A small network was shown many inputs. Here are its activations along a few directions, one row for each input.
Each table varies a few parts of the input and shows all the possible inputs, shuffled.
A made-up example of a description, with smaller parts first: one of 8 places around a ring, together with either a single point or one of 9 places around a ring or (one of 3 separate values, together with one of 4 places along a line).
Shared parts are said once, and a part with two or three values counts as separate values.
In the rows, 128 means zero.

Other details of the inputs shift rows strongly along two fixed directions, in all tables alike. That doesn't count.

Rows:
x1: [159 145 138 120 126 155 149 195 142 160  47  89 110 150 140 168]
x2: [140 129 121 134 119 104 127  92 107 127 143 138 139 139 105 149]
x3: [147 148 109 144  90 160 125 188 157 162  82  97 137 148 150 170]
x4: [170 127 128 123  92 145 143 163 155 161  57  82 115 164 154 155]
x5: [108 124 107 132 128 139 118 151 137 135 139 134 127 105 147 109]
x6: [115 138 121 140 126 139 122 164 125 144 141 123 137 131 128 134]
x7: [120 123 107 136 108 115 106 109 125 132 148 151 131 159 115 129]
x8: [109 126 109 122 104  88  92  96 109  96 124 173 104 152 106 121]
x9: [117  99 144 135 176 133 143 128 143 135 192 115 125  92 145  73]
x10: [113 110 119 125  99 117 112 112 139 128 163 141 133 139 131 122]
x11: [156 160 104 123 116 144 148 175 127 136  39 125 135 124 123 179]
x12: [102 116 115 150 150 148 128 147 140 142 206 123 153  92 132  81]
x13: [ 77 147 142 122 131 136  80  83 102  95  96 177 122 147  96 119]
x14: [123 130 118 127 147 111 135 112  99 115 132 164 132 107 118 133]
x15: [124 125 133 123 147 100 130 100 118 112 182 141 141  87 133 108]
x16: [132 119 144 137 163 157 155 155 148 155 245  73 171  57 152 111]
x17: [142 105 143 112 118 117 135 126 135 117 134 105 102 132 146 107]
x18: [138 135 117 145 135 119 139 115 113 123 130 138 145 141 103 164]
x19: [123 125 124 136 168 109 138 112 100 109  91 176 115 165  79 116]
x20: [121 118 132 114 151  86 127  97  99  93  97 168  93 160 110 111]
x21: [112 126 115 119 116 124 111 143 143 127 141 125 122 107 155 111]
x22: [165 127 144 139 130 177 157 186 183 174 140  49 132 119 166 137]
x23: [109 131 173 128 155 172 118  88 134 120 192 113 165  62 137 101]
x24: [ 98 142 163 121 157 130 112  77 100  90  65 160 112 165  99 111]
x25: [132 128 125 121 111  98 132  87 111 117 141 144 132 132 108 146]
x26: [165 145 123 107  74 131 138 154 135 136  70  92 117 110 163 173]
x27: [135 107 138 121 118 102 137 102 130 116 116 141 110 169 115 119]
Each input here is: one of 3 separate values, together with either a single point or one of 8 places around a ring.
Changing only the choice among 3 separate values turns x26 into x17. The same change can be made to x18. Which row results?
> x22
Which other rows does x14 become when the choice among 3 separate values takes its other values? List them by row number.
> x5, x9
List by row number the other rows that have the choice among 3 separate values in common with x5.
> x3, x6, x7, x8, x10, x12, x13, x21
Which other rows does x16 become when the choice among 3 separate values takes its other values? List them by row number.
> x1, x6

Rows:
x28: [111  94 142 131 152 135 128 117 152 136 241 101 139  92 152  58]
x29: [110 110 152 118 149 134 123 102 140 119 194 115 134  86 143  79]
x30: [118 119 143 134 150 110 127  95 109 108 120 154 119 152 102 112]
x31: [116 118 146 128 144 105 121  97 108 104 122 153 112 152 107 110]
x32: [106 115 139 146 161 149 126 121 143 138 243 106 159  82 138  81]
x33: [116 106 157 142 176 142 141 113 139 129 227 103 145  91 134  73]
x34: [131 110 120 142 145 114 144 127 128 141 223 120 152  98 126 110]
x35: [143 139 100 130  98  85 123 111  95 114  51 175 115 192  89 183]
x36: [131 122 111 137 120  90 127  98 103 117 136 163 131 161  97 146]
x37: [166 151 140 112 110 198 150 200 180 170  65  44 126  93 189 157]
x38: [111 112 139 144 158 142 131 124 139 136 208 119 146 109 125  92]
x39: [177 140 113 114  67 161 146 204 177 176  88  50 128 115 187 180]
x40: [123 148 135 118 125 110 118  96  95  96  31 175 110 171  91 155]
x41: [110 108 167 124 159 146 128 103 147 126 228  99 145  73 148  72]
x42: [105 126 130 119 131 109 109  90 104  99 119 166 119 131 110 113]
x43: [116 149 112 125 106 102 103 115  96 103  43 179 105 182  98 161]
x44: [104 111 149 134 147 147 119 113 146 133 239 106 150  74 152  77]
x45: [154 151 124 118 105 195 142 215 177 174  87  57 139  77 190 155]
x46: [105 127 121 126 125 106 104  95 105 100 120 173 118 138 110 117]
x47: [130 119 105 131 108  81 124 101 108 109 138 162 120 157 110 137]
x48: [107 117 153 137 168 153 131 108 136 128 230 109 158  71 135  80]
x49: [157 155 115 118  99 191 141 224 178 178  69  56 134  94 186 164]
x50: [114 120 137 119 141 104 116  89 111 102 115 160 108 140 113 108]
x51: [167 155 131 110 110 192 153 213 177 171  42  52 121  96 189 166]
x52: [133 128 108 140 127  86 128  99  93 112 130 171 129 164  86 150]
x53: [105 120 119 131 129 112 108 106 121 113 159 152 125 127 122 103]
x54: [168 151 142 100  88 190 142 202 181 168  34  46 110 106 195 166]
x55: [181 148 102 119  80 165 156 220 169 182  72  57 132 108 178 187]
x56: [117 154 118 123 134 108 119 115  85  98  36 186 114 159  89 159]
x57: [134 126 110 139 128  92 129 104  98 116 137 163 131 156  92 148]
x58: [114 105 146 144 170 145 137 122 144 139 239 102 151  94 136  73]
x59: [176 138 104 112  61 155 147 203 178 171  83  57 123 115 189 175]
x60: [125 142 112 129 136 102 125 127  93 109  41 179 107 184  90 153]
x61: [106 130 123 138 135 113 110 100 109 114 131 163 131 148 101 123]
x62: [124 152 133 121 134 113 120 103  93  94  35 175 111 166  88 157]
x63: [178 141 103 110  60 155 146 202 173 169  70  64 120 119 186 179]
x64: [115 121 131 135 143 111 122 102 110 115 124 157 124 161 101 115]
x65: [155 138 131 114  88 186 138 208 187 176  89  52 123 109 189 149]
x66: [110 121 128 138 139 112 118 103 112 116 127 163 126 160  98 120]
x67: [118 149 117 127 114 110 108 103  92 102  38 185 115 173  91 161]
x68: [166 145 129 108  81 186 142 215 181 175  51  47 115 121 191 160]
x69: [114  93 154 129 157 133 132 111 149 128 226 100 132  89 150  60]
x70: [127 104 129 137 132 113 133 112 135 135 234 114 146 107 136 106]
x71: [108 113 156 133 182 143 138 112 137 125 226 111 153  69 137  75]
x72: [107 109 126 131 135 112 115 107 126 117 164 150 121 136 119  96]
x73: [138 137 102 126  97  76 119 108  91 107  65 177 110 192  92 177]
x74: [129 110 119 144 146 111 143 122 126 138 227 123 153 101 123 108]
x75: [116 110 147 139 175 133 142 124 133 127 196 114 138  98 132  84]
x76: [115 145 131 115 117 112 108 102  95  99  55 172 110 158 101 149]
x77: [107 130 132 140 149 127 117 102 111 112 157 154 140 120 108 114]
x78: [127 144 131 122 128 107 120  97  96 101  28 175 103 178  92 155]
x79: [139 136 100 132 103  80 123 104  90 111  63 180 117 192  85 178]
x80: [133 111 123 144 140 120 140 118 131 139 225 114 153 105 126 113]
x81: [120 142 110 132 134 104 121 128  95 111  48 184 110 180  86 155]
x82: [106 127 142 130 146 126 118  89 111 110 149 152 138 120 110 109]
What is each input in this table made of?
> one of 5 places along a line, together with either one of 3 separate values or one of 8 places around a ring
Changing only the place on the line of 5 turns x42 into x82. The same change can be made to x28. Which row results?
> x64
Start at x60 and move only the place on the ring of 8, one step at a time. The first step leads to x81. Which rows follow, in order?
> x49, x45, x56, x71, x51, x75
Which other rows does x79 become when the choice among 3 separate values takes its other values? List them by row number.
> x35, x36
List by row number the other rows that have the place on the line of 5 in common with x37.
> x32, x33, x38, x48, x52, x57, x58, x62, x77, x80
